Look-ups in named tables: a row name and a column name give one cell, copied from the table.

Piv =
|  | Til | Rufuf | Fotisop | Nofa | Buzo | Fofupof | Feleto |
|---|---|---|---|---|---|---|---|
| Ribaku | 0.5 | 0.3 | 0.3 | 0.3 | 0.2 | 0.5 | 0.4 |
| Buz | 0.3 | 0.8 | 0.7 | 0.3 | 0.4 | 0.7 | 0.6 |
| Bulobi | 0.5 | 0.7 | 0.4 | 0.4 | 0.5 | 1.0 | 0.5 |
| Rese | 0.3 | 0.8 | 0.2 | 0.2 | 0.6 | 0.7 | 0.8 |

What is the Buzo of Rese in Piv? 0.6
What is the Til of Ribaku in Piv? 0.5
What is the Nofa of Ribaku in Piv? 0.3
What is the Fotisop of Ribaku in Piv? 0.3
What is the Til of Buz in Piv? 0.3
What is the Til of Bulobi in Piv? 0.5
What is the Nofa of Rese in Piv? 0.2
What is the Fotisop of Rese in Piv? 0.2
What is the Fofupof of Buz in Piv? 0.7
What is the Feleto of Ribaku in Piv? 0.4
What is the Fotisop of Bulobi in Piv? 0.4
What is the Fofupof of Rese in Piv? 0.7
What is the Feleto of Bulobi in Piv? 0.5
What is the Buzo of Ribaku in Piv? 0.2
What is the Buzo of Bulobi in Piv? 0.5
What is the Rufuf of Bulobi in Piv? 0.7
What is the Nofa of Bulobi in Piv? 0.4
What is the Rufuf of Ribaku in Piv? 0.3
What is the Fofupof of Bulobi in Piv? 1.0

Lubu =
         Vepesu  Ruzub
Semo        350    403
Zil         393    473
Vin         762    763
Kunisop     810    748
Befodif     226    299
Ver         119    161
Nizov       283    302
Beg         733    754
Nov         979    994
Keb         619    602
Nasop        24    136
Bivom        36    131
Kas         281    358
Dup         492    520

Semo, Vepesu: 350
Keb, Ruzub: 602
Nov, Ruzub: 994
Vin, Ruzub: 763
Zil, Vepesu: 393
Kunisop, Vepesu: 810
Bivom, Ruzub: 131
Befodif, Ruzub: 299
Dup, Ruzub: 520
Nizov, Ruzub: 302
Vin, Vepesu: 762
Nizov, Vepesu: 283
Nasop, Vepesu: 24
Befodif, Vepesu: 226
Bivom, Vepesu: 36
Row with the largest Vepesu: Nov

Vitipa =
	Kenep	Ludukor	Nafe	Mun	Talo	Disuk	Pazata	Rig	Livomef	Ruz
Sutem	70517	79649	76776	49033	44143	69700	23216	45177	34097	69025
Zoguvu	39076	37324	39089	43136	70073	60780	54716	33750	88257	23673
Savup	64054	72579	60536	40124	33580	87745	35998	65335	37254	68886
Rof	53640	37182	90463	56969	51795	48823	41476	88786	39563	62242
Tusumal	62967	37832	84755	49923	37951	60164	41549	87256	43520	69324
Kog	64200	72591	71639	28014	16349	84662	23596	50919	50118	73881
Debi	40905	40911	24420	74190	69175	62170	72368	32132	11848	60627
Kobarob	24850	37054	44358	70226	83736	33543	60619	35437	36411	75697
Fut	64631	58860	61514	29299	10927	62597	38033	63209	54447	58009

Rig of Debi = 32132
Nafe of Kog = 71639
Rig of Sutem = 45177
Talo of Rof = 51795
Livomef of Sutem = 34097
Disuk of Kobarob = 33543
Kenep of Fut = 64631
Pazata of Kog = 23596
Ludukor of Zoguvu = 37324
Mun of Kog = 28014
Rig of Kog = 50919

Lefaka
cols = Gam, Dovola, Relo, Filusir, Rumirot, Lerofo
Miz: [-0.328, -0.019, -0.487, 0.682, 0.129, 0.038]
Rep: [0.361, 0.038, 0.799, -0.308, 0.129, -0.138]
Zesi: [0.309, 0.022, 0.494, -0.729, 0.156, -0.038]
Dupi: [0.371, 0.319, 0.038, 0.411, -0.385, 0.038]
Lebin: [-0.398, -0.174, -0.280, 0.075, 0.742, 0.379]
Tapopu: [0.038, 0.038, 0.272, 0.038, 0.038, 0.148]
Luto: [0.304, 0.336, 0.741, 0.404, 0.038, -0.205]
Murukag: [-0.273, -0.124, 0.097, -0.150, 0.859, 0.038]
Dab: [-0.097, -0.136, -0.762, -0.041, -0.391, 0.038]
Kugel: [0.038, 0.270, 0.634, 0.661, 0.278, -0.011]
Golugo: [-0.011, 0.038, -0.647, -0.481, 0.038, 0.111]
Pupofep: [0.038, -0.166, -0.075, -0.835, 0.038, 0.119]

Lerofo of Kugel = -0.011
Gam of Dupi = 0.371
Filusir of Dab = -0.041
Lerofo of Murukag = 0.038
Lerofo of Luto = -0.205
Dovola of Miz = -0.019
Gam of Zesi = 0.309
Filusir of Kugel = 0.661

Mevudat:
fields: Bafena, Leva, Puv, Rud, Levosob, Dovevef, Memat, Nafavam, Tep, Gisatil
Ver: [48003, 29823, 55933, 61360, 47465, 15597, 20368, 30631, 97359, 53245]
Kudok: [57429, 57690, 51194, 36661, 46147, 75045, 91725, 89884, 22542, 64360]
Lomotik: [47263, 45782, 21655, 43870, 84065, 81926, 55216, 67741, 46801, 36897]

What is the Dovevef of Ver in Mevudat?
15597
What is the Levosob of Ver in Mevudat?
47465
What is the Leva of Lomotik in Mevudat?
45782
What is the Leva of Kudok in Mevudat?
57690
What is the Levosob of Kudok in Mevudat?
46147
What is the Puv of Lomotik in Mevudat?
21655
What is the Rud of Kudok in Mevudat?
36661
What is the Gisatil of Lomotik in Mevudat?
36897
What is the Gisatil of Ver in Mevudat?
53245
What is the Nafavam of Kudok in Mevudat?
89884

Dopo =
	Taruf	Nutar	Siv
Sobo	0.15	0.03	-0.82
Vek	-0.25	0.68	-0.25
Fero	-0.24	0.58	-0.31
Lasan	0.13	0.02	-0.86
Kozit	0.54	0.31	-0.10
Subi	-0.24	0.77	-0.33
Mesafup	-0.23	0.61	-0.28
Ved	0.34	0.01	-0.60
Ganonis	0.54	0.40	-0.09
Gutu	-0.34	0.57	-0.50
Dok	0.63	0.37	-0.11
Les	0.53	0.29	-0.09
Gil	-0.26	0.57	-0.27

What is the Nutar of Mesafup in Dopo? 0.61
What is the Taruf of Vek in Dopo? -0.25
What is the Taruf of Sobo in Dopo? 0.15
What is the Taruf of Fero in Dopo? -0.24
What is the Siv of Dok in Dopo? -0.11
What is the Taruf of Dok in Dopo? 0.63
Row with the largest Taruf: Dok

Gur =
         Bem  Dunuk  Samusi
Segapev   72    192      48
Luk       97    230      82
Bip      103    210      88
Kabana    79    172      54
Dere      90    241      75
Bofinat   68    214      45
Mumavip   69    217      47
Lanim     72    193      48

Luk, Samusi: 82
Mumavip, Samusi: 47
Kabana, Bem: 79
Bofinat, Samusi: 45
Lanim, Samusi: 48
Kabana, Dunuk: 172
Luk, Bem: 97
Lanim, Bem: 72
Bip, Bem: 103
Mumavip, Dunuk: 217
Lanim, Dunuk: 193
Segapev, Bem: 72
Dere, Bem: 90
Segapev, Dunuk: 192

Lufimup
cols = Girabo, Lebal, Bef, Lirunas, Pesop, Zit, Lep, Kotedo, Tuma, Falavit
Mis: [-1.1, 1.3, -0.1, 0.1, 1.0, 1.6, -4.0, 0.4, -1.1, -0.6]
Dopufed: [-1.1, 1.3, -0.1, 0.1, 1.0, 1.6, -0.8, 0.4, 0.2, 1.0]
Rilamam: [-1.1, 1.3, -0.1, 0.1, 1.0, 1.6, -0.8, 0.4, 0.2, 0.9]
Fomufo: [3.8, 1.3, -0.1, 0.2, 1.0, 1.6, -0.8, 2.4, -1.1, -0.9]
Zusekiv: [-1.1, -4.4, -0.1, 0.1, 1.0, 1.6, -1.2, 0.4, -1.1, -0.6]
Dazu: [-1.1, -3.9, -0.1, 0.1, 1.0, 1.4, -0.8, 0.4, -1.1, -0.6]
Pakogat: [-1.1, 5.2, 0.3, 0.1, 1.0, 1.6, -6.4, -2.3, -1.1, -0.6]

Tuma of Fomufo: -1.1
Girabo of Dopufed: -1.1
Falavit of Dopufed: 1.0
Girabo of Pakogat: -1.1
Tuma of Pakogat: -1.1
Lebal of Rilamam: 1.3
Lebal of Dazu: -3.9
Kotedo of Pakogat: -2.3
Which row has the largest Girabo? Fomufo

Gav
        Dibu  Baluva  Lamoduf  Num  Fas  Vevab  Kala
Leg      171      96      101    5   80     98   189
Bogore   171     152      149  192  151    151   182
Tulim    169     125      128   70  111    126   173
Rudu     171     151      149  189  150    150   182
Mokog    169     154      151  188  149    153   173
Boru     171     165      161  229  166    163   178
Zatove   172     123      124  101  115    123   188

Dibu of Zatove = 172
Num of Leg = 5
Dibu of Boru = 171
Baluva of Zatove = 123
Fas of Bogore = 151
Kala of Tulim = 173
Dibu of Bogore = 171
Fas of Mokog = 149
Num of Bogore = 192
Baluva of Boru = 165
Vevab of Tulim = 126
Baluva of Bogore = 152
Baluva of Mokog = 154
Vevab of Rudu = 150
Num of Rudu = 189

Tokozo =
	Degu	Mopite	Tano	Dodora	Segogi	Gezu	Rik	Romute
Ganod	178	119	457	522	313	224	373	817
Vunutu	630	859	325	788	385	510	280	395
Guz	385	536	295	562	679	345	400	586
Mur	485	412	607	665	25	485	363	583
Netofip	653	937	243	580	949	548	478	319
Giz	598	800	341	759	390	493	297	424
Nol	395	110	791	451	51	497	544	681
Gusum	154	154	387	584	293	174	301	833

Nol, Tano -> 791
Netofip, Degu -> 653
Netofip, Mopite -> 937
Gusum, Mopite -> 154
Gusum, Degu -> 154
Ganod, Romute -> 817
Giz, Dodora -> 759
Vunutu, Romute -> 395
Vunutu, Rik -> 280

Table Rumar
         Binoveg  Zeme  Nav
Zatibe       145    79    2
Vuk          172    94   94
Bosikep       98   140   59
Bem           99   132   44
Sekeme       168    98   90
Zam          150    79   10
Rusora       174   100  111
Vetutiv      125   172  195
Muma         104   165  134
Vuvek        100   149   88
Futezup      128   172  199

What is the Binoveg of Futezup in Rumar?
128
What is the Nav of Vetutiv in Rumar?
195
What is the Nav of Sekeme in Rumar?
90
What is the Zeme of Vetutiv in Rumar?
172
What is the Nav of Futezup in Rumar?
199
What is the Binoveg of Bem in Rumar?
99
What is the Binoveg of Muma in Rumar?
104
What is the Zeme of Bosikep in Rumar?
140
What is the Binoveg of Zatibe in Rumar?
145
What is the Zeme of Bem in Rumar?
132
What is the Nav of Bosikep in Rumar?
59
What is the Nav of Vuk in Rumar?
94
What is the Nav of Vuvek in Rumar?
88
What is the Zeme of Zatibe in Rumar?
79
What is the Nav of Zam in Rumar?
10
What is the Binoveg of Zam in Rumar?
150
What is the Nav of Muma in Rumar?
134
What is the Zeme of Futezup in Rumar?
172
What is the Nav of Rusora in Rumar?
111
What is the Zeme of Vuk in Rumar?
94

